Each row below holds a small network's activations on one input, seen along a few directions.
In each table, some parts of the input vary, and every possible input appears once, in random order.
Descriptions start from the smaller parts, as in this example, which fits no table here: one of 5 places around a ring, together with either a single point or one of 9 places around a ring or (one of 3 separate values, together with one of 6 places along a line).
Shared parts are said once, and a part with two or three values counts as separate values.
In the rows, zero is written as 128.

Other details of the inputs vary at random and push rows far along two fixed directions, the same in every table; ignore that.

Rows:
R1: [124 137 118 144 153 191 123  86 161  68 187]
R2: [139 150 117 147 147 188 162 115 134  90 203]
R3: [148 131 105 117 150 142 110  71 129  57 218]
R4: [144  80 155 137 127 125 197 147 108 179 113]
R5: [ 71 128 154 115 166 102  79 124 115 117 110]
R6: [138  97 132 133 139 128 190 141  92 192 104]
R7: [147 140 139 164 143 130 187 123 122 143 162]
R8: [158 167 127 149  91 128 167 134 121 144 140]
R9: [178  87 108 114  74  76 170 125  92 165 114]
R10: [ 96 144 134 111 134  90  49 143 150  91  90]
R11: [143  92 123 129  81 120 154 138 127 162  75]
R12: [ 77 108 145 118 179 113  57 129 129 119  98]
R13: [159 169 102 142 101 176 143 133 148  87 176]
R14: [ 84 133 145 120 159 110 116 122 126 158 120]
R15: [110 130 126 117 131 110  54 143 142 117  84]
R16: [107 107 142  96 116 113  72 155 148 111  76]
R17: [151 155 103 121 115 153 127 132 135 119 128]
R18: [131 150 129 129  97 106 146 142 127 184 105]
Each input here is: one of 2 separate values, together with either a single point or one of 8 places along a line.
The inputs of R4 and R16 match in every part but the choice among 2 separate values. If R5 is changed in the same way as R4 into R16, which row does it become?
Answer: R8

Rows:
R19: [ 86 132 146 135 177 140 106 117 129 116 150]
R20: [123  87 126 107 110  98 140 158  98 149  88]
R21: [140  78 164 144 135  89 222 147  77 212 103]
R22: [ 69 115 136 108 184 122  78 105 128 117 116]
R23: [131 128 115 122 136 121  94 133 121  95 126]
R24: [145 163 110 147 124 147 134 105 142 126 151]
R25: [ 77 126 149 117 136 132  70 135 147 102  97]
R26: [114 129 124  98 118  94  90 118 126 134 117]
R27: [ 94  77 135 109 134  98 100 146 132 166  43]
R28: [149 171 126 165 122 152 146 121 142 128 166]
R29: [160 149 111 136 115 139 127 103 135 120 164]
R30: [164 165 130 155 122 138 152 122 139 112 169]
R31: [160 135 129 160 114 136 188 154 106 183 118]
R32: [145  66 141 119  81  97 185 142  93 207  68]
R33: [140 151 130 131 142 135 115 139 131 100 136]
R34: [118 126 113  96 127 140  97 129 128 109 131]
R35: [154 158 124 134 122 162 165 140 133 106 170]
R36: [115 156 139 116 130 102 102 131 139 107 135]
R37: [129 119 126 126 113 138 119 117 136  86 139]
R38: [164 140 131 151 127 159 161 130 155 105 163]
R39: [119  94 159 121 110 101 146 152 116 152  77]
R40: [158 164 101 147 129 168 151 116 133 125 155]
R41: [103  93 128 109 142 111  63 133 147  84 100]
R42: [140 137 118 136 122 116 108 117 131  98 146]
R43: [143  87 136 143 137 109 194 122  88 164 142]
R44: [149 146 127 161 127 173 155 130 158 121 160]
R45: [141 181 125 151 115 144 152 122 142 131 174]
R46: [148 128 120 138 150 159 165  89 119 126 194]
R47: [ 57 111 126  77 151 109  42 144 131 115  61]
R48: [ 77 135 134 105 146 133  70 153 137 108 103]
R49: [127 128 125 132 112 151 146 115 137 134 120]
R50: [160  81 126 123  99  90 178 154  79 217  69]
R51: [105 137 123 106 126  92  74 121 133  91 130]
R52: [159 123 112 134 121 162 135 111 151 112 158]
R53: [118 164 114 122 124 126 113 109 143 124 141]
The inputs of R36 and R26 match in every part but one. If R39 is changed in the same way as R36 into R26, which row does it become?
Answer: R32
What is each input in this table made of?
Answer: one of 5 places around a ring, together with either a single point or one of 6 places along a line
Change only the place on the line of 6 in R44. List by row number the other rows that result.
Answer: R25, R28, R31, R45, R48
A walk changes only the place on the line of 6. It starts at R41 and steps to R37. List the rest of the walk in order.
Answer: R20, R23, R42, R51
Which other rows agree with R22 in the place on the ring of 5? List them by row number.
Answer: R24, R27, R40, R47, R49, R53

Rows:
R54: [128  99 144 142 127 128 169 137 118 147 115]
R55: [184 173  94 143 102 175 179 107 141 119 192]
R56: [143 179 115 136 129 187  91 109 184  30 200]
R57: [ 96 104 136 101 142 104  57 154 137 103  72]
R58: [111  95 131 115 147 107 113 123 115 157  92]
R59: [164 153 105 130 108 135 158 118 126 126 169]
R60: [133 130 116 124 115 107 103 122 126 115 127]
R61: [137 135 131 147 149 145 137 111 129  95 174]
R62: [168 108 120 140  95 131 179 148 117 180  98]
R63: [103 127 120 102 119 113  65 119 142  98  98]
R64: [ 91 105 136  94 122 109  54 142 150 112  70]
R65: [ 95 124 135 113 166 142  95 131 140  94 133]
R66: [125 166 129 134 117 103 114 133 131 139 126]
R67: [118 159 104 108 128 148  79 114 140  88 144]
R68: [170 143 120 150 108 139 159 127 127 110 163]
R69: [151  98 138 138 111 102 188 121 105 183 131]
R70: [117 136 145 142 134  93 152 133 109 183 115]
R71: [136 144 125 140 136 178 132 104 160  98 175]
R72: [ 94 111 123  99 127  96  49 130 134 113  73]
R73: [104 134 118 114 132 140  54 128 156  82 108]
R74: [149  97 136 119 102  87 176 160  93 181  90]
R75: [110  98 138 114 131 109 118 118 126 151 102]
R76: [154 105 126 137  82 124 179 145 118 175  89]
R77: [197 173  92 156 104 181 176 101 145 112 198]
R78: [133 141 149 162 133 134 186 148 122 172 128]
R79: [158 132 112 129  97 116 171 133  99 162 137]
R80: [164 159 117 162 151 195 164 107 151  84 210]
R81: [104  87 138 117 148 116 112 138 120 157  79]
R82: [109 109 142 118 165 113  97 126 121 108 125]
R83: [115 170 135 151 147 161 129 123 150 129 149]
R84: [128 110 131 110 104  86 109 131 124 139 103]
R85: [ 86 126 127 109 153 130  66 100 144  88 125]
R86: [138 100 142 134 129 111 191 142  82 178 123]
R87: [111 109 132 110 120 113 116 161 113 139  84]
R88: [177 150 116 145 102 147 193 134 108 134 171]
R89: [137 140 138 154 122 120 187 130 112 200 119]
R90: [ 99 100 154 111 151 101  94 127 127 112 116]
R91: [132 101 146 137 128 111 168 128 106 145 126]
R92: [123 119 134 135 142 146 159 138 112 139 136]
R93: [180 144 111 149  84 131 188 114 121 139 164]
R94: [144  98 125 120  95 114 173 159 109 194  75]
R95: [125 140 135 131 104  94 136 148 119 186  78]
R96: [151 145 126 141 145 155 171 114 124 111 191]
R97: [148 136 148 147 101  90 178 162 105 187  99]
R98: [131 124 159 152 130  96 188 150  98 194 110]
R99: [ 95  98 135 105 159  89  79 121 115 130 101]
R100: [ 65 103 136  95 161 123  64 136 123 124  83]
R101: [113  98 150 127 138 123 131 137 132 132 112]
R102: [139 123 117 124 102 138 153 147 115 161 104]
R103: [ 86 120 125  97 161 122  75 114 132 115 114]
R104: [ 91 125 127 115 162 114  62 104 134  87 138]
R105: [112 104 131 111 142  97 132 126 105 157 115]
R106: [143 173 110 147 141 172 130  77 151  64 223]
R107: [134 119 135 123 109 106 127 136 121 116 115]
R108: [ 91 104 137 107 135 103  57 153 137 100  72]
R109: [ 90 171 131 120 137 136  55 139 163 100 106]
R110: [160 125 121 163 120 167 194 118 127 154 155]
R111: [131 171 122 120 137 156  65 105 172  26 191]
R112: [140 125 128 121 129 114 109 136 126 107 125]
R113: [120 138 119 124 145 134 129 109 113 121 164]
R114: [ 94 122 132 121 147 147  89 114 147  97 124]
R115: [114  92 136 118 134 121 153 143 111 179  89]
R116: [116 149 116 105 125 137  57 107 165  72 139]
R117: [142  92 130 142 117 112 181 126 100 193 102]
R118: [135 142 126 154 150 172 137 115 146  86 176]
R119: [121 159 140 141 123 127 122 155 142 130 113]
R120: [ 94 118 131  96 140 115  69 153 139  99  90]
R121: [167 170 101 155 129 193 189  92 128 122 214]
R122: [150 168 114 145 117 179 125 116 164  57 183]
R123: [144 117 119 120 115  98 122 131 115 142 113]
What is each input in this table made of?
Answer: one of 2 separate values, together with one of 5 places around a ring, together with either a single point or one of 6 places along a line
The inputs of R58 and R77 match in every part but the choice among 2 separate values. If R115 is changed in the same way as R58 into R77, which row does it become?
Answer: R94
Change only the place on the line of 6 in R79. List by row number the other rows that result.
Answer: R59, R60, R84, R93, R123
Change only the choice among 2 separate values in R64. List by row number the other rows that result.
Answer: R71
